These are the activations of a small network on made-up records, seen along a few directions, one row for each record.
After each row come some of the record's fields: Gavu, Litu, Nobo, Bezo, Dek, Tozo, Bub, Boza.
Not every record has every field; a missing one is left out.
The largest differences between rows may come from other fields.
(in the rows, 500 means zero)
Random noise pushes rows far along 3 fixed directions. That doesn't count. These rows show it; they differ only by the noise:
[766 461 525 565 713 590 628 586 455 522 392 204 772 679 160 430 102 576
 611 457]
[649 340 432 605 688 668 484 426 441 573 542 405 626 668 251 417 385 646
 595 486]
[421 493 544 448 447 445 492 456 533 412 610 649 347 452 721 425 706 507
 351 542]
[891 699 644 562 561 320 665 773 575 524 318 158 626 467 483 624 133 356
 440 306]
[877 589 503 717 494 348 401 596 607 709 523 406 339 362 719 766 574 372
 377 202]

[309 306 270 565 437 585 399 374 360 495 624 779 455 416 399 513 697 602
 671 575] => Gavu is e2, Litu is y2, Nobo is j1, Bezo is p4, Dek is u1, Tozo is f2, Bub is w2, Boza is z5
[801 636 444 480 485 586 437 427 585 431 434 433 414 406 502 563 482 340
 431 331] => Gavu is e1, Litu is y1, Nobo is j2, Bezo is p4, Dek is u2, Bub is w1, Boza is z5
[475 599 544 372 480 644 430 330 555 323 553 532 356 523 556 380 683 474
 409 538] => Gavu is e2, Litu is y1, Nobo is j2, Bezo is p2, Dek is u2, Bub is w2, Boza is z5
[499 298 532 489 555 389 590 614 499 576 593 536 642 588 306 552 349 496
 553 415] => Gavu is e2, Litu is y1, Nobo is j2, Bezo is p2, Dek is u3, Tozo is f1, Bub is w1, Boza is z3
[554 526 503 553 382 247 608 729 422 585 335 513 624 326 526 729 336 322
 632 326] => Gavu is e2, Litu is y1, Nobo is j2, Bezo is p4, Dek is u1, Tozo is f2, Bub is w1, Boza is z5
[403 377 375 716 539 585 421 403 417 629 518 587 526 559 522 486 622 715
 659 550] => Gavu is e2, Litu is y2, Nobo is j1, Bezo is p1, Dek is u1, Tozo is f2, Bub is w2, Boza is z3
[390 579 602 296 449 474 591 521 563 393 636 654 330 475 631 402 581 482
 351 552] => Gavu is e1, Litu is y2, Nobo is j1, Bezo is p1, Dek is u2, Tozo is f1, Bub is w2, Boza is z5
[460 225 240 635 608 817 307 242 404 610 553 638 481 591 365 480 662 662
 692 549] => Gavu is e1, Litu is y2, Nobo is j1, Bezo is p1, Dek is u3, Tozo is f1, Bub is w1, Boza is z5
[489 605 538 296 306 344 608 519 536 216 417 618 370 299 592 531 478 335
 393 410] => Gavu is e2, Litu is y1, Nobo is j2, Bezo is p3, Dek is u3, Bub is w2, Boza is z5
[555 566 502 660 620 465 557 588 426 610 345 310 660 589 361 586 291 534
 636 564] => Gavu is e2, Litu is y1, Nobo is j2, Bezo is p1, Dek is u1, Tozo is f2, Bub is w2, Boza is z5
[551 639 381 581 330 336 437 553 504 499 420 624 314 208 690 663 662 355
 470 426] => Gavu is e1, Litu is y1, Nobo is j1, Bezo is p4, Dek is u1, Tozo is f2, Bub is w2, Boza is z5
[538 540 487 603 449 372 523 562 478 597 429 463 549 405 600 586 496 475
 467 477] => Gavu is e1, Litu is y1, Nobo is j1, Bezo is p4, Dek is u3, Tozo is f2, Bub is w1, Boza is z3
[965 650 607 569 621 528 532 636 548 614 374 143 638 541 301 638 171 351
 545 261] => Gavu is e2, Litu is y1, Nobo is j2, Bezo is p4, Dek is u2, Tozo is f1, Bub is w1, Boza is z5
[567 633 566 429 459 579 489 426 609 405 605 509 329 442 596 455 600 432
 401 482] => Gavu is e2, Litu is y2, Nobo is j1, Bezo is p4, Dek is u2, Bub is w2, Boza is z5
[812 475 380 614 515 527 440 579 486 686 545 460 470 495 365 669 393 396
 579 206] => Gavu is e2, Litu is y2, Nobo is j1, Bezo is p4, Dek is u2, Tozo is f2, Bub is w2, Boza is z5
[717 474 534 661 599 458 488 615 584 717 433 276 640 556 375 650 324 486
 520 378] => Gavu is e1, Litu is y1, Nobo is j1, Bezo is p2, Dek is u3, Tozo is f1, Bub is w1, Boza is z3
[755 684 498 473 526 607 508 463 552 476 425 356 504 487 403 483 374 486
 512 454] => Gavu is e2, Litu is y1, Nobo is j2, Bezo is p4, Dek is u2, Tozo is f1, Bub is w2, Boza is z5
[502 441 479 398 491 560 498 381 496 431 589 557 441 479 388 463 526 437
 531 422] => Gavu is e2, Litu is y1, Nobo is j2, Bezo is p4, Dek is u3, Bub is w2, Boza is z5
[653 847 602 556 364 317 516 639 664 483 314 314 350 331 910 628 614 382
 278 460] => Gavu is e1, Litu is y2, Nobo is j1, Bezo is p2, Dek is u3, Tozo is f1, Bub is w2, Boza is z3
[344 539 586 366 380 236 606 593 507 433 594 663 371 349 652 586 612 373
 413 499] => Gavu is e2, Litu is y1, Nobo is j2, Bezo is p2, Dek is u3, Tozo is f1, Bub is w2, Boza is z5
[398 471 514 391 354 468 555 511 499 301 485 592 453 337 528 519 541 371
 445 482] => Gavu is e1, Litu is y2, Nobo is j1, Bezo is p4, Dek is u3, Bub is w1, Boza is z5
[371 692 695 636 484 270 603 679 517 617 344 350 575 548 779 568 471 529
 437 597] => Gavu is e2, Litu is y1, Nobo is j2, Bezo is p1, Dek is u1, Tozo is f2, Bub is w2, Boza is z3
[535 730 725 350 587 527 611 531 556 390 434 278 566 560 631 293 342 518
 374 627] => Gavu is e1, Litu is y1, Nobo is j1, Bezo is p1, Dek is u2, Tozo is f1, Bub is w1, Boza is z3
[654 572 339 697 425 496 446 538 438 655 247 369 626 428 455 711 412 493
 676 421] => Gavu is e2, Litu is y1, Nobo is j2, Bezo is p4, Dek is u3, Tozo is f2, Bub is w2, Boza is z5
[478 823 685 296 389 372 594 555 645 282 444 540 338 367 863 475 592 364
 247 595] => Gavu is e1, Litu is y1, Nobo is j2, Bezo is p1, Dek is u2, Tozo is f1, Bub is w1, Boza is z5
[451 505 386 519 459 587 403 410 411 441 399 590 468 483 463 440 544 529
 561 554] => Gavu is e1, Litu is y1, Nobo is j1, Bezo is p3, Dek is u1, Tozo is f2, Bub is w2, Boza is z5
[466 503 532 455 425 342 459 592 581 425 637 657 400 418 673 546 589 382
 395 423] => Gavu is e2, Litu is y2, Nobo is j1, Bezo is p2, Dek is u1, Tozo is f2, Bub is w1, Boza is z3
[714 532 342 678 554 609 374 455 421 576 310 367 555 525 338 569 397 493
 635 443] => Gavu is e2, Litu is y1, Nobo is j2, Bezo is p3, Dek is u1, Tozo is f2, Bub is w2, Boza is z5
[679 594 411 364 397 614 319 280 554 287 562 652 187 356 622 463 732 404
 408 402] => Gavu is e2, Litu is y1, Nobo is j2, Bezo is p3, Dek is u2, Tozo is f1, Bub is w2, Boza is z5
[635 424 421 638 433 370 480 658 412 649 470 499 540 352 469 770 378 355
 633 279] => Gavu is e2, Litu is y2, Nobo is j1, Bezo is p4, Dek is u1, Tozo is f2, Bub is w1, Boza is z5
[600 396 431 444 517 544 516 453 428 485 523 519 517 551 276 509 392 498
 543 407] => Gavu is e2, Litu is y1, Nobo is j2, Bezo is p3, Dek is u3, Tozo is f1, Bub is w2, Boza is z5
[260 348 519 455 436 362 536 532 457 537 710 745 369 451 597 596 677 524
 473 517] => Gavu is e2, Litu is y2, Nobo is j1, Bezo is p1, Dek is u3, Tozo is f1, Bub is w2, Boza is z5
[472 291 342 518 505 521 435 504 344 590 582 690 565 454 303 559 526 474
 646 369] => Gavu is e1, Litu is y1, Nobo is j1, Bezo is p4, Dek is u1, Tozo is f2, Bub is w1, Boza is z5
[564 557 684 566 474 309 558 609 602 621 554 443 414 422 698 626 531 420
 311 362] => Gavu is e1, Litu is y1, Nobo is j1, Bezo is p3, Dek is u3, Bub is w1, Boza is z5
[751 575 367 474 553 747 441 358 519 364 467 416 434 476 301 385 450 487
 536 504] => Gavu is e1, Litu is y2, Nobo is j1, Bezo is p4, Dek is u2, Tozo is f1, Bub is w2, Boza is z5
[384 383 327 458 506 743 438 344 402 353 444 551 555 602 310 362 558 632
 623 664] => Gavu is e2, Litu is y2, Nobo is j1, Bezo is p2, Dek is u3, Tozo is f1, Bub is w2, Boza is z5
[849 573 524 670 642 530 411 481 580 653 492 277 498 494 505 668 466 512
 451 251] => Gavu is e1, Litu is y1, Nobo is j1, Bezo is p1, Dek is u3, Bub is w1, Boza is z5
[739 699 569 582 527 479 593 592 553 565 301 249 612 506 399 588 266 451
 548 468] => Gavu is e2, Litu is y1, Nobo is j2, Bezo is p4, Dek is u3, Tozo is f1, Bub is w2, Boza is z5
[493 694 821 277 594 390 687 666 645 408 534 299 559 666 527 315 237 415
 348 559] => Gavu is e2, Litu is y1, Nobo is j2, Bezo is p1, Dek is u2, Tozo is f1, Bub is w2, Boza is z3
[272 435 422 590 518 573 471 409 414 580 486 606 540 577 495 500 612 684
 589 698] => Gavu is e1, Litu is y1, Nobo is j2, Bezo is p1, Dek is u3, Tozo is f2, Bub is w2, Boza is z5

Which values does each new row have?
[368 524 517 442 376 278 653 618 441 474 494 631 505 401 537 578 462 424
 501 529] => Gavu is e2, Litu is y1, Nobo is j2, Bezo is p4, Dek is u3, Tozo is f2, Bub is w2, Boza is z5
[757 643 476 508 428 453 596 629 566 494 320 322 519 359 439 639 278 329
 505 298] => Gavu is e1, Litu is y2, Nobo is j1, Bezo is p4, Dek is u3, Bub is w2, Boza is z5
[293 564 640 223 532 529 789 671 354 137 229 375 846 609 212 198  26 518
 587 764] => Gavu is e1, Litu is y1, Nobo is j1, Bezo is p3, Dek is u1, Tozo is f2, Bub is w1, Boza is z5
[509 770 829 353 331 116 649 730 740 482 562 469 328 360 908 636 457 262
 178 340] => Gavu is e2, Litu is y1, Nobo is j2, Bezo is p1, Dek is u3, Bub is w2, Boza is z3
[524 377 267 582 593 728 460 420 344 559 358 448 689 586 150 407 349 613
 783 539] => Gavu is e1, Litu is y1, Nobo is j1, Bezo is p4, Dek is u1, Tozo is f2, Bub is w2, Boza is z5
[491 448 378 808 576 532 389 471 472 745 443 469 515 551 613 606 628 671
 608 509] => Gavu is e1, Litu is y2, Nobo is j1, Bezo is p1, Dek is u1, Tozo is f2, Bub is w2, Boza is z3
[549 534 478 405 440 491 506 449 491 434 468 516 414 411 493 485 521 405
 504 448] => Gavu is e2, Litu is y1, Nobo is j2, Bezo is p4, Dek is u3, Tozo is f1, Bub is w2, Boza is z5
[652 590 517 495 455 470 570 564 503 534 359 384 563 468 411 568 354 432
 563 388] => Gavu is e2, Litu is y1, Nobo is j2, Bezo is p4, Dek is u3, Tozo is f1, Bub is w2, Boza is z5
[651 380 494 853 596 413 342 636 550 924 599 405 540 550 547 814 471 509
 552 282] => Gavu is e2, Litu is y2, Nobo is j1, Bezo is p1, Dek is u1, Tozo is f2, Bub is w1, Boza is z3
[662 585 565 691 659 580 384 526 569 723 564 319 478 604 649 541 574 580
 409 441] => Gavu is e1, Litu is y2, Nobo is j1, Bezo is p1, Dek is u2, Tozo is f2, Bub is w1, Boza is z3
[340 631 752 443 574 470 695 601 550 491 396 306 671 649 603 340 392 600
 413 722] => Gavu is e1, Litu is y1, Nobo is j1, Bezo is p1, Dek is u3, Tozo is f1, Bub is w1, Boza is z3
[774 425 387 790 637 470 378 560 480 831 625 376 501 564 430 703 504 520
 570 239] => Gavu is e2, Litu is y2, Nobo is j1, Bezo is p2, Dek is u1, Tozo is f2, Bub is w2, Boza is z3
[617 563 503 425 494 486 460 507 536 536 567 518 368 490 562 583 561 439
 397 344] => Gavu is e1, Litu is y1, Nobo is j2, Bezo is p1, Dek is u2, Tozo is f1, Bub is w2, Boza is z5
[588 617 584 402 504 457 497 585 633 414 601 442 424 544 567 430 461 391
 357 462] => Gavu is e2, Litu is y2, Nobo is j1, Bezo is p2, Dek is u2, Tozo is f2, Bub is w2, Boza is z3
[291 289 223 645 390 558 301 258 402 687 681 902 295 376 598 596 932 619
 582 538] => Gavu is e1, Litu is y1, Nobo is j2, Bezo is p4, Dek is u3, Tozo is f2, Bub is w2, Boza is z5
[557 527 458 578 495 507 438 474 522 525 476 463 396 424 561 638 581 509
 508 498] => Gavu is e2, Litu is y2, Nobo is j1, Bezo is p1, Dek is u3, Tozo is f1, Bub is w2, Boza is z5
[413 696 722 304 489 491 623 570 554 253 490 442 481 542 675 235 436 482
 295 681] => Gavu is e1, Litu is y2, Nobo is j1, Bezo is p3, Dek is u2, Tozo is f2, Bub is w1, Boza is z3
[347 499 561 287 489 660 504 342 521 251 652 684 331 513 551 240 637 521
 346 713] => Gavu is e1, Litu is y2, Nobo is j1, Bezo is p3, Dek is u2, Tozo is f1, Bub is w1, Boza is z5
[559 415 435 462 601 799 301 252 571 418 667 519 366 637 398 282 627 623
 443 560] => Gavu is e1, Litu is y2, Nobo is j1, Bezo is p3, Dek is u2, Tozo is f1, Bub is w2, Boza is z3
[676 530 503 580 490 415 560 658 501 565 353 322 555 472 428 711 306 433
 537 348] => Gavu is e2, Litu is y2, Nobo is j1, Bezo is p1, Dek is u3, Tozo is f1, Bub is w2, Boza is z5
